These are the activations of a small neural network, seen along a few directions. Each row is one input.
Each table varies a few parts of the input and shows all the possible inputs, shuffled.
Descriptions start from the smaller parts, as in this example, which fits no table here: ring(8) and (point or (values(2) and line(4)) or line(11)).
Shared parts are said once, and a part with two or three values counts as separate values.

Other details of the inputs vary at random and push rows far along two fixed directions, the same in every table; ignore that.

Rows:
R1: [  1.7  -2.7   6.7   5.1  -6.9 -34.0  18.0  -7.8  -5.1  14.3   2.8  15.0]
R2: [ -4.2  15.7  37.2  36.0 -16.9 -29.4  11.1 -38.5  -8.8  -0.7 -79.3 -39.4]
R3: [-5.8  0.5 -6.3 -5.8 -2.0 11.3 10.3  5.0  9.9  4.1 15.0 -6.3]
R4: [  4.0   6.8  25.7  32.2 -37.8 -62.6  63.6 -48.6 -29.7   3.6 -41.4 -17.8]
R5: [ -7.1   7.3  -9.3   9.7  -6.2  24.0 -10.2  -3.1  -3.6 -16.6 -29.9 -19.6]
R6: [ -1.3   4.4   6.9   8.2  -5.3 -31.0  26.0 -15.4  -7.7  14.5   1.0   9.7]
R7: [ -7.3  -4.2 -15.6 -15.7  17.4  42.8 -15.6  31.5  23.7  -1.0  51.4  -1.8]
R8: [ 10.8  -6.4   3.2 -16.9   4.7 -26.4   6.8  -8.5 -14.3   0.7   2.0  31.3]
R9: [ 14.3 -10.0   1.6 -11.2  11.5 -29.3  14.8   7.4  -2.1  14.8  40.5  30.8]
R10: [  1.1 -16.3 -13.0 -29.6  13.3  18.6  -4.0  28.0  18.3  14.4  51.4  21.2]
R11: [ -0.9   3.6  22.7  34.0 -39.5 -41.1  40.1 -37.8 -19.6   2.2 -42.5 -24.3]
R12: [ 12.0 -12.4 -18.7 -29.1   9.6  12.2  -1.3   3.3  -5.1   0.4  23.7  29.6]
R13: [ 17.3 -17.2  12.6 -51.3  23.9 -15.3  24.3   5.9   3.3  20.3  22.0  24.2]
R14: [ 20.5 -10.2   3.8 -37.6   3.4 -36.0  37.0  -9.5 -26.1   9.5   7.9  29.5]
R15: [-32.3  15.7 -11.0  26.5  -3.8  78.0 -57.3  16.4  15.0 -36.6 -39.3 -55.7]
R16: [ -0.5 -13.5 -11.6 -10.9  19.9  27.9 -39.6  41.6  26.2   3.2  53.6  13.6]
R17: [  2.1   6.7 -11.1   5.8   4.3  10.6 -23.9   4.9   2.4 -12.3 -10.4   1.9]
R18: [-28.6  27.5  -3.2  47.9  -5.3  62.1 -68.9  13.0  14.7 -33.8 -55.8 -63.2]
R19: [ 2.0 -0.2 -6.4 -4.4 13.6  1.6 -1.4 14.4  7.6  8.8 35.5 14.1]
R20: [  2.2   4.7 -14.0   7.1   2.2  15.9 -29.6  -2.2   1.0  -9.8  -8.1   7.4]
Each input here is: values(2) and (point or line(4) or ring(5)).
The inputs of R10 and R1 match in every part but the values(2) part. If R4 is changed in the same way as R10 into R1, which row does it become? -> R9
Which other rows does R11 become when the values(2) part takes its other values? List them by row number. -> R16

Rows:
R21: [ -2.6  -7.5   8.4  17.5 -15.3 -18.0  15.1  -1.4   5.7   7.0  14.5 -12.1]
R22: [ -5.0   9.7  12.0  22.6  -8.8 -22.8  23.4  -8.6   2.9   8.5   3.8  -8.5]
R23: [ -0.7  -8.7 -15.0 -16.5   3.9  24.7 -17.1   7.2   7.8  -1.5  10.8  10.7]
R24: [ 16.8  -3.2  -2.7  -5.2   4.4 -36.0  21.7 -13.2 -17.2  10.2  15.7  37.7]
R25: [ -7.3  12.0   8.2  19.1  -8.9  -2.5  -3.4 -25.3  -2.0  -5.2 -42.2 -17.3]
R26: [-11.2   9.2   4.6  34.9 -19.1  12.5 -19.2  -9.2   1.7 -13.6 -40.2 -31.9]
R27: [ 13.9  -2.3   8.2 -19.9  -5.6 -41.4  61.5 -21.8 -21.0  20.8   7.7  21.8]
R28: [ 10.1  -0.3 -16.2 -19.0  13.6  13.7  -8.6   8.9   0.5  -5.7  10.2   8.5]
R29: [  2.4  -4.0   4.2 -19.9  15.8   9.8 -18.1  20.5  -0.6  -4.5  10.6   4.5]
R30: [ 13.5  -7.3  17.1  -9.8  -7.8 -33.8  25.7 -13.6 -23.4  -3.6 -14.8  10.2]
R31: [ -3.6  -4.0  13.2  -3.4  -0.1  -5.6  22.1  -5.4   2.9  12.0  -4.9 -13.3]
R32: [ 13.5   1.8   8.9  -5.8  -1.9 -26.9  20.4 -18.6 -27.8  -9.3 -13.8   8.0]
R33: [  4.2   0.3  -9.8 -22.2  21.4  16.1 -16.0  15.5  11.3  -2.4  14.9   8.8]
R34: [  2.4  -1.6  12.1  12.0 -16.1  -4.6   2.3 -21.6  -4.0  -2.1 -32.4  -9.8]
R35: [  6.6   4.7   7.7   1.4  -4.4 -36.5  17.9 -22.6 -12.9   7.8 -12.8  14.9]
R36: [  3.7  -3.8 -15.2 -22.4   5.5  14.5  -3.8  11.3   1.1  -5.5  11.0  12.2]
R37: [ -9.8   5.9   4.9  36.8 -15.4   0.9 -15.6  -5.9  -0.6  -8.2 -28.7 -19.0]
R38: [ -4.8   9.4   9.1  30.4  -9.4 -19.8  -3.7 -12.5  -4.9   2.6 -27.9  -7.3]
R39: [-20.3  12.2  12.3  48.2 -14.2   9.4 -10.2   2.8  15.3  -4.0 -17.7 -48.4]
R40: [ 17.4 -16.8  -6.3 -35.1  15.3   1.5   1.2  16.8   4.9   4.2  28.1  25.3]
R41: [  5.4  -1.7  -4.6 -19.2  14.6  12.9 -15.2  18.6   8.0   1.2   7.6   3.2]
R42: [-33.6   8.5 -17.2  12.5  -0.7  78.7 -38.5  28.0  29.4 -14.5   0.1 -45.8]
R43: [ 14.2  -6.1 -12.3 -19.9  10.9 -10.6   2.7   1.7  -7.7   5.6  26.8  32.9]
R44: [  0.2  -5.8  -4.7 -16.3  14.4  26.6 -29.8  16.6  15.4   4.7  12.1   5.0]
R45: [  5.3 -21.1  -0.9 -32.6   8.4   0.9  18.1  11.9   9.9  15.3  36.5  13.7]
R46: [  1.8  -7.9  -9.8 -24.9  11.7  17.2 -10.8  19.3  -2.8 -12.8  18.7  14.1]
R47: [ -5.3   0.6  -8.5  -4.8  13.6  26.5 -38.7  26.8  15.3  -1.4  14.4  -1.7]
R48: [  4.6  -3.0  -2.8   5.4  -7.9 -23.6  14.1 -10.9 -12.5   5.4   2.1  22.6]
R49: [ -2.4  -4.4  -6.1 -26.2  25.0  29.7  -2.7  23.5  24.0   9.8  37.2   4.8]
R50: [-30.6  17.2   0.8  52.7 -31.2  23.0  -9.9  -1.4   6.5 -12.4 -22.7 -52.9]
R51: [  4.1   1.5   6.6 -12.8  10.0 -10.3   0.2  -2.0  -8.9  -6.3  -4.1   6.4]
R52: [-16.0  17.9   3.9  44.1 -18.6  14.0  -0.8  -4.5   3.9  -8.2 -10.9 -37.8]
R53: [ -1.8  11.6  10.2  26.3 -10.0 -36.1  14.3 -27.4 -10.4   2.9 -30.4   2.4]
R54: [  8.0  -3.8  -1.5  -4.5 -13.5 -33.6  26.2 -18.2 -20.7   5.0  -5.5  22.3]
R55: [  6.9  -9.3 -18.8 -23.4  20.2  29.4 -24.6  14.8  10.9  -1.6  26.4  15.9]
The inputs of R35 and R47 match in every part but one. If R49 is changed in the same way as R35 into R47, which row does it become? -> R31
What is each input in this table made of? -> ring(5) and (values(2) or line(5))
Which other rows does R50 become when the values(2) part takes its other values? List them by row number. -> R42
Which other rows does R22 become when the values(2) part takes its other values? List them by row number. -> R49
Start at R51 and move only the line(5) part, one step at a time. The first step leads to R33. Which rows follow, in order? -> R25, R35, R53

Rows:
R56: [ 10.1 -10.1 -20.0 -32.7  20.1   0.4  -0.6  17.1   3.5  11.7  53.4  44.6]
R57: [ -9.8  18.3  -4.4  31.4  -9.1  18.9 -19.6 -16.5  -1.0 -16.7 -43.3 -25.9]
R58: [  1.6  -6.8 -17.9 -13.9  12.3  20.5 -28.7  32.7   7.3  -7.1  39.7  18.7]
R59: [-10.8   9.0   6.9  19.7  -8.5  17.4 -17.9 -13.1   5.3  -8.8 -50.2 -30.4]
R60: [-20.7   8.9   8.6  46.8 -29.2  12.7   7.0 -15.6   7.3  -6.8 -26.6 -46.9]
R61: [ 33.7 -11.4  19.3 -33.2  -7.0 -80.7  73.4 -39.0 -43.9  13.6 -10.8  39.9]
R62: [-17.5  22.3  20.0  43.7 -23.5   6.8  -0.6 -30.8 -12.6 -22.0 -84.8 -60.8]
R63: [ -8.1   7.5   0.7  13.1   9.1  26.7 -47.5  16.9  14.9 -15.3 -16.0 -18.8]
R64: [ 20.7 -15.6   1.6 -33.6   6.5 -31.0  27.6 -12.4 -13.2  16.4  10.7  37.5]
R65: [-11.1   4.9 -11.0  18.2   0.4  20.4  -6.6  12.7  19.0   1.3  28.5  -9.7]
R66: [  8.2  -8.5  -5.7 -17.3  21.1   7.6 -28.9  21.2   8.4  -1.0  25.5  19.5]
R67: [ 10.3 -11.8  -3.3 -24.1  -0.3 -16.9  20.3  -4.8  -8.3  12.0  15.6  27.8]
R68: [ -9.7   0.1 -11.8 -14.4  18.8  56.7 -38.9  33.0  18.8 -15.9  14.9 -16.6]
R69: [  4.2   5.6  14.3  20.1 -17.5 -36.6  12.7 -24.0 -22.7  -5.5 -33.4  -0.3]
R70: [ -0.6 -12.9   1.3 -18.1   9.3   2.7   7.0  16.5  20.0  23.4  39.1  11.0]
R71: [-10.0  17.5   4.5  33.9 -11.4   4.0  -9.7 -24.6  -4.1  -9.7 -50.1 -25.9]
R72: [-17.2  11.5  -1.9  29.9 -27.3  14.3  -2.4 -16.2  -8.1 -14.5 -44.8 -32.7]
R73: [ -6.8  -8.5 -19.1 -20.4  17.0  54.3 -38.2  28.9  22.4  -6.3  24.9   2.4]
R74: [-14.4   3.8  11.4   8.6  -0.5  15.4   1.1  11.8  17.4   7.7   3.7 -30.3]
R75: [ 12.5 -10.7 -10.6 -24.1   8.8  11.6  -5.5   5.2   1.3   0.3  12.3  17.9]
R76: [ -9.4  14.9  17.2  18.9  -8.3   3.0  -2.3 -17.6  -5.7 -13.3 -60.5 -38.8]
R77: [ 11.1  -9.8 -14.6 -22.1  22.9  22.9 -40.4  31.9  10.4  -8.3  34.4  21.1]
R78: [ 16.6 -15.9  -2.4 -47.4  14.4 -20.3  29.0   9.1 -10.6  11.3  38.8  38.3]
R79: [  5.1   8.1  28.3  29.3 -26.6 -79.3  67.3 -49.2 -21.3  27.5 -30.1   1.7]
R80: [ 19.6  -4.4  16.5  -0.5 -18.4 -75.9  49.8 -32.5 -36.8  11.7 -11.1  30.3]
R81: [-20.7  21.7  -3.0  34.3   2.1  40.6 -45.7  -0.2  16.7 -16.8 -43.8 -38.2]
R82: [ -8.4   4.5 -20.8   2.0   4.1  23.6 -19.1  11.8   5.0  -6.5  14.1   6.4]
R83: [ -0.2  -7.8  -7.5   3.5   8.0  14.6 -11.0  29.4  17.3   3.7  51.7   4.7]
R84: [  0.5  -3.6 -21.2 -20.3  24.0  30.7 -28.4  23.5  14.1  -0.2  37.9  22.8]
R85: [  8.9  -8.4  14.4  -2.7   2.8 -41.6  23.4   4.1   2.4  23.0  30.9  19.2]
R86: [  9.9 -10.2  10.1 -16.6  -7.3 -35.2  51.7  -7.4  -8.0  14.7  30.4  11.2]
R87: [  2.6  -2.3   0.2 -11.9  -6.8  -8.0  21.7  -2.1 -15.2  -3.8  -0.8   0.3]
What is each input in this table made of? -> line(4) and (values(2) or line(6))
Which other rows agree with R82 in the line(4) part? List them by row number. -> R56, R57, R65, R71, R79, R81, R84
Which other rows does R58 become when the line(4) part takes its other values? List them by row number. -> R72, R82, R87
Which other rows does R66 become when the line(6) part takes its other values? List them by row number. -> R58, R63, R69, R77, R80

Rows:
R88: [  8.3  -2.4   5.4  14.1 -17.8 -55.1  45.8 -21.1 -17.2  21.3  18.2  25.9]
R89: [ 11.9 -19.3  -8.3 -44.9  28.6  -4.3  12.8  33.7  19.7  26.2  85.8  40.5]
R90: [ 10.1 -11.8 -30.3 -39.2  36.0  43.1 -52.1  41.5  17.5  -9.0  48.8  34.4]
R91: [ 20.5 -12.3  27.5 -13.6 -14.5 -82.6  73.4 -27.2 -22.3  29.2  12.7  26.3]
R92: [  2.0 -18.6 -46.1 -72.2  44.5  88.3 -52.0  60.4  26.6 -11.5  69.9  30.8]
R93: [  2.4  12.8  23.2  19.7 -18.6 -31.0  13.0 -36.7 -25.2 -10.0 -73.3 -21.9]
R94: [ -0.3  14.3  14.3  21.8 -16.2 -17.3   7.0 -33.7 -21.6 -13.6 -67.8 -21.0]
R95: [-28.9  18.5   9.6  59.7 -28.2  17.5  -6.8  -9.1   6.5 -13.2 -40.2 -58.1]
R96: [  8.9 -11.4 -33.5 -33.9  32.2  41.5 -56.5  39.6  16.5  -9.2  52.7  40.9]
R97: [-32.5  28.2   6.7  51.4  -2.7  66.8 -69.8   0.2  19.5 -31.8 -83.5 -76.7]
R98: [-35.6  24.0  -1.3  72.9 -24.2  47.9 -38.0   3.9  21.0 -21.2 -38.9 -72.1]
R99: [ 32.0  -9.0  16.6 -23.8  -9.4 -85.0  59.0 -43.4 -47.6  11.7 -20.2  48.6]
R100: [-13.1   2.4  10.7  13.4   3.7  14.6  -9.7  12.6  25.5   7.7   6.5 -24.2]
R101: [ 14.1 -15.5   5.6 -25.5 -13.3 -44.5  73.7 -20.6 -18.9  23.5  29.4  26.5]
The inputs of R99 and R95 match in every part but one. If R93 is changed in the same way as R99 into R95, which row does it become? -> R91
What is each input in this table made of? -> values(2) and (point or line(6))
